A small network was shown many inputs. Here are its activations along a few directions, one row for each input.
In each table, some parts of the input vary, and every possible input appears once, in random order.
A made-up example of a description, with smaller parts first: one of 6 places along a line, together with either a single point or one of 9 places around a ring or (one of 3 separate values, together with one of 8 places around a ring).
Shared parts are said once, and a part with two or three values counts as separate values.
In the rows, 128 means zero.

Other details of the inputs shift rows strongly along three fixed directions, in all tables alike. That doesn't count.
To show where, the next rows are all for the same input, with only those details redrawn:
[120 125 123 105 127 135 114 142 122 148 144 119 107]
[113 120 122 110 127 152 115 135 123 151 145 125 119]
[134 130 128 104 125 117 111 149 120 138 144 114 100]
[134 115 134 117 114 154 107 128 109 138 150 122 133]
[199 139 152 109 112  46 101 176 104  95 140  95  79]
[100 120 106 123 146 144 138 153 144 153 125 142 116]
[153 109 140 137 112 147 113 132 106 123 139 131 151]
[142 100 118 175 137 140 153 161 139 116 101 167 163]

Table:
x1: [120 139 146 113 138 130 125 105 136 136 144 114 120]
x2: [134 135 140 125 108 141 121 112 117 149 163 122 145]
x3: [140 113 153 135 112 136 120  91 119 105 120 127 147]
x4: [148 117 116 159 126  98 140 163 124 102 101 138 146]
x5: [ 94 135 115 134 148 135 160 151 153 159 115 150 129]
x6: [116 123 111 115 133 144 105 117 125 141 142 108 126]
x7: [137 175 131 106 153  33 141 159 165 121 134  97  55]
x8: [ 96 132 129 117 120 130 126  94 132 137 136 124 120]
x9: [140 134 141 124 109 146 120 108 125 148 162 115 144]
x10: [ 93 128  98 183 173 115 208 155 200 132  81 177 145]
x11: [ 84 129 119 125 156 132 140 109 162 136 107 137 113]
x12: [119 123 124 114 135 156 107 128 132 149 147 117 120]
x13: [127 134 138 117 134 148 117 114 133 155 150 119 129]
x14: [129 147 143 116 111  77 120 123 123 110 130 108  99]
x15: [157 130 143 154 118 137 126 117 132 130 148 130 164]
x16: [102 141 135 116 124 136 137 104 131 148 154 122 129]
x17: [152 133 134 119 113 127  95 128 122 131 161 103 122]
x18: [153 108 125 138 111 140 112 119 109 116 133 117 154]
x19: [148 113 143 137 105 146 113 139 104 121 135 130 153]
x20: [105 123 108 122 146 131 138 160 146 148 123 139 107]
x21: [154 144 124 172 134 155 155 125 118 107  94 164 137]
x22: [106 119 118 103 127 144 113 134 109 139 128 116 124]
x23: [131 163 136 123 109 167 119 106  85 128 132 134 119]
x24: [154 102 131 131 118 147 111 123 104 114 125 118 151]
x25: [149 114 143 178 121 121 137 104 140  93 107 146 167]
x26: [ 98 117  98 121 162 144 130 141 146 143 111 130 118]
x27: [142 126 147 118 116 151 117 111 120 147 151 117 139]
x28: [ 97 126 122  95 129 138 118 115 116 128 119 123 124]
x29: [152 117 132 129 113 120 116 106 116 101 122 121 147]
x30: [ 92 131 137 109 122 134 123 102 125 132 123 124 119]
x31: [ 89 123 101 110 157 119 146 136 145 129  97 142 110]
x32: [102 138 144 111 125 138 134 111 124 141 139 123 129]
x33: [121 166 121 120 138 168 121 102 115 141 130 131 102]
x34: [211 173 148 145 119  54 131 162  92  72 106 128  79]
x35: [123 143 144 103 133 113 130 116 136 135 141 108 103]
x36: [ 88 134 123 124 152 132 159 125 151 147 122 142 122]
x37: [104 132 105 109 165 105 134 137 154 122  99 128  99]
x38: [146 120 137 144  98 141 115 135 109 123 144 127 157]
x39: [174 109 140 141 123 102 127 127 115  77  98 130 148]
x40: [106 115 112 103 135 147 115 129 114 143 131 119 119]
x41: [127 120 122 116 130 145 119 140 134 143 137 121 117]
x42: [137 125 126 181 127 126 168 151 145 125 111 164 175]
x43: [145 117 131 135 119 133 109  98 118 104 126 124 157]
x44: [ 97 131 116 104 121 132 120 112 121 132 127 122 127]
x45: [ 97 131 128 116 122 136 126  91 143 139 134 118 117]
x46: [ 83 145 120 131 139 128 162 128 153 148 128 137 129]
x47: [140 114 130 131 111 130 117 104 107 106 126 131 156]
x48: [184 122 154 156 115 100 135 144 115 108 126 139 149]
x49: [121 157 126  96 152  29 138 159 152 112 104 111  42]
x50: [132 122 129 123 107 148 108 124 113 140 159 120 137]
x51: [151 110 115 177 131 128 151 158 152 115 109 154 158]
x52: [136 101 105 176 136 129 152 150 133 111  97 159 168]
Q: Changing only one part turns x42 into x9. The same change can be made to x5. Which row results?
A: x27
Q: Describe the family of inputs behind these rows.
A: one of 4 places along a line, together with either a single point or (one of 2 separate values, together with one of 6 places around a ring)
Q: Which other rows agree with x48 in the place on the line of 4? List them by row number.
A: x2, x8, x16, x20, x31, x34, x36, x40, x47, x49, x50, x52
Q: Start at x22 and move only the place on the ring of 6, one step at a time. The first step leads to x28. Which rows follow, in order?
A: x30, x32, x5, x19
Q: Start at x17 and move only the place on the line of 4, one step at a time. The first step leads to x51. Which rows follow, in order?
A: x50, x38
Q: Which other rows does x10 become when the choice among 2 separate values takes its other values? List them by row number.
A: x35

Table:
x53: [173 113 151 137 112 108 112 114 113  94 126 118 146]
x54: [108 185 129  57 134  65 113 144 131 153 156  83  25]
x55: [ 86 111  93 108 132 191 116 149 128 182 151 132 132]
x56: [195 142 184 113  79 119  82  93  71 102 171  93 131]
x57: [135 113 158 123  90 209  95  57  74 128 157 123 183]
x58: [165  99 128 219 149  94 188 168 164  79  66 186 189]
x59: [183 113 130 208 142 103 173 154 138  70  64 178 173]
x60: [210 110 160 176  99  84 121 135  95  52  99 136 166]
x61: [110 160 113  89 161  55 135 163 168 141 126 102  52]
x62: [ 89 128 124 105 125 152 119 102 133 155 150 117 134]
x63: [161 100 128 218 144  90 188 169 159  80  66 186 189]
x64: [ 70 133 113 118 135 172 141 106 150 170 141 135 135]
x65: [222 177 178  62  86  21  59 129  66  79 169  43  43]
x66: [ 78 133 112 134 146 147 161 130 159 159 121 148 130]
x67: [175 130 155 148 107 108 121 122 116 104 140 118 144]
x68: [198 131 139 113 109  63  99 197  97 108 144  99  90]
x69: [ 83 123 103 125 155 156 140 119 151 142 105 144 123]
x70: [ 79 123 106 123 152 153 143 122 148 141 106 145 123]
x71: [108 120 126 138 118 184 130  91 112 133 125 145 167]
x72: [110 125 132 146 116 183 133  93 121 141 137 147 166]
x73: [ 75 150 105  80 151 102 129 139 144 149 120 112  63]
x74: [227 114 182 185  77 132 109  98  76  68 138 134 196]
x75: [132 101 164  97  72 212  62  32  68 137 189  93 182]
x76: [ 76 149  99  97 162 101 141 142 170 160 129 116  79]
x77: [ 81 132 111 136 152 151 161 130 165 159 120 149 130]
x78: [102 111  90 125 152 171 132 167 146 170 130 142 126]
x79: [145 148 124  58 124  89  83 179 109 154 172  75  48]
x80: [134 122 168 111  79 228  76  37  71 150 190 109 178]
x81: [151 107 117 192 144 111 162 148 144  82  70 169 163]
x82: [ 82 136 109 123 145 151 150 121 138 147 111 146 123]
x83: [ 66 117 110 108 144 171 134 101 148 160 129 134 131]
x84: [100 112  88 126 147 169 131 167 143 169 134 140 127]
x85: [167 153 130 145 151  37 156 182 163 102 102 126  83]
x86: [ 75 117 106 124 148 144 151 123 154 147 111 145 130]
x87: [131 141 119 111 141  56 135 157 149 112 111 115  82]
Q: Changing only one part turns x65 into x82. The same change can be made to x84. Which row results?
A: x68
Q: Describe the family of inputs behind these rows.
A: one of 5 places around a ring, together with either a single point or one of 6 places around a ring
Q: Which other rows agree with x77 in the place on the ring of 5? List them by row number.
A: x56, x57, x58, x70, x79, x83
Q: Which other rows does x85 become when the place on the ring of 5 takes its other values? List them by row number.
A: x64, x66, x67, x77

Table:
x88: [ 51 105 101 171 159 157 200 140 193 166  98 176 160]
x89: [201 128 157 167  95 127 122 111 105  99 157 115 173]
x90: [176 135 119 170 137  69 141 141 135  83 110 133 132]
x91: [129 155 154 105  98 205  90  85 108 179 197 113 129]
x92: [159  93 106 104 125 122  82 204 102 133 140 107 125]
x93: [101 105 116 167 149 121 181 155 138  99  61 187 143]
x94: [ 35 113 112  98 138 161 132  90 152 171 141 133 126]
x95: [130 141 135  82 125  28 121 146 133  96 107 100  68]
x96: [ 98 153 122  64 115 184  85  77  78 156 162  94  98]
x97: [193 111 155 180 102 137 102  91 105  78 130 133 175]
x98: [121 142 116 129 141 159 124 119 115 122 106 137 101]
x99: [ 74 117  82 147 140 130 168 131 161 132  80 166 139]
x100: [175 104 163 133  95 111 105  94  94  71 113 119 177]
x101: [ 92 155 130  58 101 180  77  80  63 155 168  85  95]
x102: [140 118 158 116 126 130  97  88 126 113 142 110 126]
x103: [ 93 137 141  46 115 182  81  62  74 155 166  87  99]
x104: [205  74 113 151 133 124 100 201 113 106 111 130 135]
x105: [121  62  71 157 155 198 134 183 133 151 108 165 179]
x106: [112 177 114  79 137  48 107 151 142 127 144  79  49]
x107: [117 125 130  87  94 192  78  42  83 142 164  98 155]
x108: [191 119 192 152  77 120 123 127  90 114 160 132 171]
x109: [ 37 135  82 144 157 199 174 121 180 192 131 156 156]
x110: [ 71 105 122 161 142 199 164 102 158 163 128 153 198]
x111: [143 136 128 161 131 144 141 123 152 134 134 132 138]
x112: [166 151 127 194 138  88 182 195 156 116 104 171 149]
x113: [199 110 180 171 108 122 121 108 120  95 136 121 165]
x114: [ 77 114 129 167 148 206 174 124 158 179 125 183 193]
x115: [ 91 182  90 110 168 105 169 175 179 185 140 135  64]
x116: [177 122 155 158 124  84 139 152  97  60  79 146 148]
x117: [109 166 120  46 159  33 109 135 151 139 151  70  16]
x118: [179 127 151 151 132  79 148 143 143 102 127 120 137]
x119: [100 127 137 101  85 199  93  75  60 140 156 120 145]
x120: [106 180 125  68 116  62 112 149 140 162 178  74  39]
x121: [ 47 139  88  96 142 169 123  97 144 163 121 124 126]
x122: [203 122 186 165 104 138 120 118 108 115 148 138 166]
x123: [ 63 139  96 167 143 178 192 157 176 184 124 187 150]
x124: [136 108 167 117  94 152  90  70  93 112 156 104 176]
x125: [170 126 130 151 119 118 113 110 125  86 102 129 134]
x126: [183  74 108 147 115  93 111 227 110 104 113 134 134]
x127: [173 119 146 137 136  77 123 126 139  71  86 127 116]
x128: [114 111 101 150 169  98 174 139 171 100  62 162 140]
x129: [103 157  99 125 150  36 150 176 168 119 109 126  63]
x130: [158 132 160 106 124 122 102 111  91  92 118 113  99]
x131: [114 180 117  78 174  49 157 184 173 174 142 108  26]
Q: Changing only one part turns x89 into x109. The same change can be made to x96. Which row results?
A: x101
Q: Changing only one part turns x99 into x107. The same change can be made to x93. Which row results?
A: x103
Q: Describe the family of inputs behind these rows.
A: one of 4 places along a line, together with either a single point or (one of 2 separate values, together with one of 5 places along a line)
Q: Start at x93 and move only the place on the line of 5, one step at a time. The first step leads to x95. Which rows follow, in order?
A: x94, x88, x108
Q: Which other rows agree with x125 in the place on the line of 4? List them by row number.
A: x91, x97, x98, x102, x104, x111, x113, x122, x127, x130
Q: Which other rows does x129 become when the place on the line of 4 takes its other values? List them by row number.
A: x90, x97, x106

Table:
x132: [183 119 145 162  93 103 111 118 110  94 137 121 165]
x133: [163 127 125 163 141  56 145 163 159  75  90 133 122]
x134: [ 98 112 116 123 121 191 121  91 100 144 129 145 173]
x135: [ 69 120  77 128 165 137 147 160 180 159 111 141 110]
x136: [132 140 156 110 106 138 113  89 105 133 169 105 141]
x137: [146 149 123 134 130  88 150 182 123 120 107 132 109]
x138: [183 108 144 146 105 113 113 123 106  91 128 122 177]
x139: [164 131 146 125 129  63 123 135 130  86 103 114  91]
x140: [128 142 124  89 129 110 108 150 101 137 138 103  91]
x141: [ 35 123 101 125 158 200 155  93 166 187 135 145 158]
x142: [ 76 144 126 118 140 142 149  99 159 158 135 135 105]
x143: [111  98  95 171 163 142 168 167 166 133  91 166 168]
x144: [123 103 118 157 131 144 138 114 133 102 101 147 160]
x145: [119 143 107 143 153  92 168 183 157 142 116 143 111]
x146: [132 111 155 142 124 168 127  85 103 114 115 149 171]
x147: [143 136 139 121 103 130 120 108 106 132 158 118 151]
x148: [129 115 146 129 112 183 124 117 112 158 165 137 160]
x149: [114 106 125  92 115 178  97 105  93 152 159 101 141]
x150: [100 118 133  97 128 181 108 115 129 182 172 116 133]
x151: [145 106 126 144 103 145 108 104 118 109 132 127 171]
x152: [180 108 125 154 110  88 124 139 112  76 104 130 144]
x153: [104 120 127 161 133 174 162 107 129 125 107 165 184]
x154: [124 117 107 117 152 101 132 174 152 130 110 130  80]
x155: [117 104 113 175 156 138 167 136 163 111  87 164 182]
x156: [134 164 154  91 129  82 132 125 121 122 128 107  76]
x157: [144 148 144 115 115  82 107 121 129 114 150  94 101]
x158: [123 110 127 169 127 157 135 106 120  99 101 161 173]
x159: [129 153 117 127 121  94 134 171 127 126 116 123  91]
x160: [183 113 144 169 118 101 132 157 120 106 126 131 166]
x161: [106 135 140 134 139 140 161 105 147 144 128 143 137]
x162: [177 118 130 169 117  96 128 164 107  83  99 143 140]
x163: [ 92 136 101  66 138 120 113 124 124 153 141  96  86]
x164: [ 81 131 106  49 157 136 111 147 138 181 152  98  57]
x165: [141 134 156 128  88 151 104  83  89 108 150 116 151]
x166: [157 129 136  96 124  85  94 160 135 125 147  99  79]
x167: [103 117 116 189 161 121 187 136 189 124  77 174 150]
x168: [ 60 144  76 140 158 127 174 146 184 163 110 161 113]
x169: [149 110 134 183 122 142 152 153 140 122 122 167 159]
x170: [117 136 118 116 131 117 128 126 137 147 142 116 130]
x171: [136 125 151 113 113 146 102  92  87 113 139 118 148]
x172: [140 147 106 124 137  57 131 165 132  99  98 128  83]
x173: [170 123 147 128 112 108 100 152 100 104 129 124 107]
x174: [169 121 148  95 125  98  96 154 119 126 153  98 103]
x175: [155 153 123 131 111  69 132 153 120 100 112 123 101]
x176: [172 112 174 112 102 131  97  84  85  99 139 105 147]
x177: [117 171 136  51 128  95 107 165 115 162 161  87  36]
x178: [117 100 111 167 159 161 164 164 140 132  88 183 157]
x179: [ 38 120 118  89 135 219 111  55 149 185 150 121 135]
x180: [ 77 152 121  99 128 140 125  98 142 159 159 113 102]
x181: [104 147 123 129 171  74 172 153 182 139 100 135  89]
x182: [123 101 129 106  97 182  84  94  87 138 161 102 146]
x183: [112 156 133  91 143  83 118 125 133 122 117 113  58]
x184: [187 136 123 183 129 193 117  94 116 110 125 146 167]
x185: [182 145 114 174 155 165 142 124 134 117 111 148 150]
x186: [ 69 152 101  89 133 155 138 118 129 170 135 127 113]
x187: [141 122 114 191 132 115 165 167 150 116 106 166 155]
x188: [131 133 117 117 155  74 145 156 143 105 100 118  98]
x189: [185 110 169 135  86 137  84 117  97 120 169 109 150]
x190: [159 140 165  96  79 141  81 122  76 129 171  96 104]
x191: [ 83 147 123  78 159 111 131 121 162 157 128 107  79]
x192: [163 135 178 125  85 134 104  79  86 100 144 116 137]
x193: [ 90 109 114 144 121 193 120 106 134 165 151 135 166]
Q: Describe the family of inputs behind these rows.
A: one of 2 separate values, together with either a single point or (one of 5 places along a line, together with one of 6 places around a ring)
Q: Changing only the choice among 2 separate values turns x173 into x178. The same change can be made to x132. Which row results?
A: x170
Q: Which other rows does x191 become when the choice among 2 separate values takes its other values? List them by row number.
A: x179
Q: Which other rows does x150 become when the choice among 2 separate values takes its other values? List them by row number.
A: x189
Q: Start at x149 and move only the place on the ring of 6, one step at a time. The first step leads to x143. Which rows follow, in order?
A: x160, x145, x137, x140
Q: Which other rows does x180 become when the place on the line of 5 takes its other values? List them by row number.
A: x142, x168, x169, x187
